A small network was shown many inputs. Here are its activations along a few directions, one row for each input.
Each table varies a few parts of the input and shows all the possible inputs, shuffled.
A made-up example of a description, with smaller parts first: one of 2 separate values, together with either a single point or one of 11 places around a ring or (one of 4 places along a line, together with one of 8 places around a ring).
Shared parts are said once, and a part with two or three values counts as separate values.

Other details of the inputs shift rows strongly along two fixed directions, in all tables alike. That doesn't count.

A family of inputs:
R1: -0.6  17.3  19.9  -14.3  -5.3  -11.8  12.0  22.5  -0.7  18.1  -2.0  4.4  -21.7
R2: 6.1  20.2  9.0  -11.7  -6.0  4.0  10.9  12.1  4.5  14.0  2.7  0.1  -20.7
R3: -7.0  -29.6  -10.9  4.2  10.1  -7.4  4.7  -10.5  23.3  -7.2  -3.0  -15.1  10.9
R4: -8.0  -29.8  -10.6  4.2  10.7  -8.9  6.2  -9.9  24.3  -7.2  -3.0  -16.0  9.0
R5: -5.0  21.0  14.3  10.2  -9.9  14.2  -3.8  17.5  -11.8  -3.4  8.0  0.4  1.8
R6: -11.4  -28.1  -12.3  5.3  8.7  -12.0  8.8  -9.3  23.0  -7.2  -3.6  -16.7  7.1
R7: -9.9  -23.3  -19.9  13.8  5.2  -0.4  -7.2  -17.8  5.6  -21.5  1.0  -12.2  12.8
R8: 2.9  4.2  3.9  -2.4  -8.0  15.7  -0.8  -7.6  -17.6  -8.0  -0.3  12.8  0.1
R9: -5.3  -24.8  -10.6  -7.3  14.2  -24.7  5.4  -11.3  24.7  1.5  -3.6  -5.3  14.5
R10: 0.5  -20.8  -16.8  -6.6  10.2  -7.2  6.3  -19.3  26.4  -3.0  1.2  -7.4  16.0
R11: -3.7  9.6  31.4  -18.8  -1.8  -0.4  12.1  16.5  1.0  7.8  -0.9  13.8  1.5
R12: -8.7  17.4  19.1  -4.7  -4.5  2.7  2.4  12.2  -11.7  -5.0  5.9  16.2  13.6
R13: 6.7  -33.2  -9.1  8.3  13.3  -19.1  -7.1  -27.8  -6.7  3.8  -12.8  8.6  22.6
R14: 2.1  12.3  2.7  -4.6  -6.7  16.1  -1.2  -1.5  -10.0  -8.3  5.5  6.5  0.8
R15: -13.7  -29.5  -11.5  6.5  5.8  -16.3  14.1  -8.6  23.1  -7.3  -3.1  -18.2  3.7
R16: 5.5  16.4  10.9  -14.0  -3.8  7.5  10.4  10.0  5.2  11.4  2.2  3.0  -14.0
R17: -8.6  -26.8  -19.3  14.9  4.2  0.8  -7.0  -20.4  1.3  -20.7  -2.2  -8.9  12.1
R18: 0.8  14.8  2.6  -3.0  -6.4  15.4  -1.1  1.2  -8.3  -6.4  7.2  5.7  4.6
R19: -7.9  19.4  18.7  -1.4  -6.0  0.2  2.3  14.2  -11.0  -2.3  7.2  15.0  18.1
R20: 2.2  21.2  3.8  -1.8  -7.3  15.0  -1.3  5.9  -7.4  -2.6  10.0  6.5  4.7
R21: -7.2  2.1  23.3  -4.9  -6.2  4.3  3.6  0.9  -23.0  -10.0  -5.2  22.1  8.8
R22: 0.7  22.0  5.8  0.2  -8.7  13.2  0.8  7.5  -6.5  -1.9  11.9  7.3  11.5
R23: -3.3  20.4  11.5  7.9  -8.6  16.6  -6.3  16.7  -12.6  -3.7  6.7  0.0  -5.9
R24: 2.2  21.1  16.8  -0.7  -9.0  5.7  5.6  28.6  -2.9  15.9  -2.2  -7.8  -34.1
R25: -7.5  -29.9  -18.5  16.6  3.7  -0.9  -7.6  -22.5  -2.6  -20.5  -5.7  -7.1  10.5
R26: -9.4  9.5  22.6  -8.0  -4.8  6.2  4.3  5.8  -15.1  -12.1  2.0  16.7  10.7
R27: 50.4  19.0  -76.4  15.8  17.6  -41.5  -51.6  13.0  21.0  62.7  -13.9  -43.4  -73.8
R28: -0.4  -21.6  -15.8  -6.9  11.0  -8.2  8.7  -19.0  27.4  -3.3  1.4  -7.6  14.3
R29: 7.3  -4.6  26.6  7.5  -3.9  17.6  -0.9  -0.3  -26.8  2.3  -7.5  11.8  -2.1
R30: 43.1  35.6  -42.6  11.9  -3.5  6.5  -42.2  10.5  -14.7  34.0  -3.9  -15.9  -57.4
R31: -1.3  18.6  19.9  -13.6  -4.8  -11.0  10.7  22.2  -0.6  17.1  -1.8  4.2  -19.0
R32: -7.8  -16.2  -20.1  5.6  9.6  -16.5  -7.0  -16.0  7.2  -12.1  0.3  -2.3  22.9
R33: -4.2  15.1  10.9  5.9  -7.7  17.6  -6.1  12.5  -13.7  -6.6  4.2  -0.1  -6.9
R34: 13.2  -3.3  15.4  -2.4  -2.4  15.5  1.5  -12.4  -20.8  5.7  -2.6  18.8  5.5
R35: -8.0  5.7  22.6  -6.4  -5.7  6.4  3.9  3.3  -19.5  -10.7  -1.5  19.8  10.2
R36: -5.0  -21.6  -16.9  -4.9  6.6  -15.0  16.4  -19.0  26.3  -3.3  1.3  -9.9  7.4
Description of these inputs: one of 3 separate values, together with either a single point or one of 5 places along a line or one of 6 places along a line.
Which other rows does R34 become when the choice among 3 separate values takes its other values? List them by row number.
Answer: R13, R29
Which other rows agree with R31 in the choice among 3 separate values? List them by row number.
Answer: R1, R9, R11, R12, R13, R19, R21, R26, R27, R32, R35
Which other rows agree with R10 in the choice among 3 separate values? List them by row number.
Answer: R2, R8, R14, R16, R18, R20, R22, R28, R30, R34, R36
A walk changes only the place on the line of 5. It starts at R15 and steps to R24. List the rest of the walk in order.
Answer: R6, R4, R3

A family of inputs:
R37: -2.0  -47.0  -23.7  -4.0  9.7  11.7  17.0  -54.2  23.2  -25.6  1.2  -1.0  33.5
R38: 14.3  17.9  26.4  -6.3  -5.2  14.9  -8.1  -1.7  -36.3  5.0  -0.8  33.1  10.4
R39: 19.5  -0.4  -41.1  28.4  3.9  -13.8  -31.7  12.5  6.7  23.6  -11.1  -39.5  -54.6
R40: 32.9  20.5  -49.2  3.8  11.7  -34.6  -31.7  8.5  14.9  43.4  -5.5  -15.9  -29.7
R41: -15.6  10.0  46.8  -7.1  -11.9  13.5  14.9  24.6  -20.9  -6.7  -5.9  13.7  -14.2
R42: -22.6  -27.9  -16.8  -6.9  13.7  -32.5  15.6  -23.1  29.9  -16.0  6.9  0.3  46.6
R43: 5.6  22.4  16.9  -2.1  -9.8  18.5  -6.5  3.3  -31.9  -2.6  4.7  22.4  3.4
R44: -10.2  7.6  49.1  -7.2  -8.4  7.6  14.9  19.5  -24.5  2.4  -7.8  19.3  -9.6
R45: -14.2  -73.0  -4.8  -7.4  14.2  -7.5  33.8  -42.5  34.9  -17.5  -11.4  -12.7  19.1
R46: 38.2  -7.7  -31.4  15.6  16.6  -31.1  -37.4  0.1  -6.1  45.2  -23.1  -17.3  -44.3
R47: -16.9  40.2  33.8  -14.0  -15.8  13.5  17.7  34.5  0.0  -4.8  15.3  7.2  -0.9
R48: 0.3  25.2  12.7  -1.2  -13.1  24.1  -8.2  8.7  -27.8  -10.6  5.7  14.7  -1.8
R49: -7.7  27.6  17.0  10.8  -17.3  44.5  -5.0  16.4  -20.9  -20.2  14.1  1.4  0.1
R50: 17.5  -0.9  -41.6  34.7  4.2  -4.2  -32.5  17.6  10.2  19.2  -7.8  -46.5  -54.4
R51: -20.3  42.5  36.4  -9.6  -16.0  24.0  18.4  38.8  3.9  -10.2  19.5  0.8  0.1
R52: -4.6  26.3  15.9  4.4  -17.2  32.7  -4.1  11.9  -24.2  -15.3  10.7  8.2  0.4
R53: -26.8  -23.5  -19.6  -6.5  10.3  -27.0  15.5  -18.1  32.9  -25.2  8.8  -6.0  41.3
R54: -14.1  -42.1  -13.4  -24.3  12.6  -12.8  40.3  -36.6  52.7  -14.8  7.7  -7.8  36.2
R55: -13.2  -35.3  -11.2  -11.5  18.1  -36.4  11.1  -27.3  26.4  -6.1  0.2  9.8  51.8
R56: -4.2  4.2  51.6  -9.8  -7.4  6.2  14.2  17.6  -27.5  6.6  -12.5  24.4  -6.2
R57: 44.2  13.5  -53.8  20.0  6.9  -11.0  -48.1  -10.6  -15.5  30.1  -9.0  -8.7  -27.2
What is each input in this table made of?
Answer: one of 3 separate values, together with either a single point or one of 6 places along a line
The inputs of R39 and R52 match in every part but the choice among 3 separate values. If R41 is changed in the same way as R39 into R52, which row does it become?
Answer: R48
Which other rows agree with R53 in the choice among 3 separate values? List them by row number.
Answer: R40, R42, R47, R51, R54, R55
Which other rows does R46 become when the choice among 3 separate values takes its other values? List them by row number.
Answer: R38, R55
